Small tables with named rows and columns. After each table, cells are looked up by row and column.

tivade:
           vez  bofelo  volugag  bisave    mika
gozalez  2.034   3.620    4.754   5.001  -4.823
rol      2.471   3.515    4.148   6.179  -3.573
rudeb    2.138   3.580    4.646   5.251  -4.592
bizon    2.190   3.622    4.492   5.466  -4.355
ganeka   2.748   3.404    3.787   6.928  -2.763
zur      1.838   3.622    4.887   4.444  -5.169
porozur  1.825   3.595    4.982   4.417  -5.197
ligupa   2.584   3.515    4.035   6.458  -3.286
ligen    2.273   3.583    4.439   5.705  -4.073
tasa     1.923   3.614    4.794   4.747  -4.973
fogi     2.703   3.408    3.799   6.703  -2.956
ropegab  1.825   3.589    4.982   4.417  -5.197
letofa   2.333   3.508    4.284   5.993  -3.892
zok      2.748   3.404    3.787   6.928  -2.763

fogi, mika => -2.956
bizon, vez => 2.190
ganeka, bofelo => 3.404
letofa, mika => -3.892
rol, mika => -3.573
zok, bisave => 6.928
rol, bisave => 6.179
ligen, mika => -4.073
rudeb, volugag => 4.646
fogi, bofelo => 3.408
zur, bofelo => 3.622
ligen, vez => 2.273
tasa, volugag => 4.794
bizon, bofelo => 3.622
letofa, bofelo => 3.508
gozalez, bisave => 5.001

famulu
columns: pimasa, zube, pumapug, ruf, sazapar, gog, mabim
losuke: [-0.57, 0.95, -0.45, 0.04, -0.63, 0.18, -0.72]
lepud: [0.45, 0.16, 0.70, 0.52, 0.26, 0.77, -0.70]
senurob: [-0.49, 0.21, -0.32, -0.51, -0.21, -0.42, 0.27]
las: [-0.48, 0.32, -0.32, -0.53, -0.09, -0.30, 0.33]
lenizoz: [0.44, -0.74, 0.22, 0.21, 0.26, 0.53, 0.08]
suzizuf: [0.74, -0.60, 0.34, 0.36, 0.31, 0.72, -0.22]
sibe: [-0.48, 0.13, -0.40, -0.58, -0.53, -0.39, 0.25]
sulez: [0.44, -0.18, -0.46, -0.08, -0.61, 0.78, -0.43]
koliz: [0.35, -0.35, 0.66, 0.14, 0.34, 0.41, -0.17]
nul: [-0.21, 0.51, 0.81, -0.19, 0.75, 0.03, 0.40]
lebiba: [-0.28, -0.50, 0.94, -0.31, 0.82, -0.19, -0.67]
saf: [-0.30, 0.45, -0.10, -0.50, 0.31, -0.22, 0.37]
vepo: [-0.40, 0.23, -0.37, -0.60, -0.20, -0.37, 0.29]
sirak: [0.39, 0.10, 0.67, 0.29, 0.27, 0.84, -0.51]

las, zube -> 0.32
lepud, pimasa -> 0.45
lebiba, ruf -> -0.31
nul, pumapug -> 0.81
koliz, pimasa -> 0.35
nul, zube -> 0.51
sirak, pimasa -> 0.39
las, pimasa -> -0.48
sibe, ruf -> -0.58
senurob, mabim -> 0.27
las, pumapug -> -0.32
sirak, pumapug -> 0.67
lepud, ruf -> 0.52
sibe, mabim -> 0.25
nul, pimasa -> -0.21
losuke, pimasa -> -0.57
sulez, mabim -> -0.43
losuke, zube -> 0.95
lenizoz, zube -> -0.74
Row with the largest sazapar: lebiba

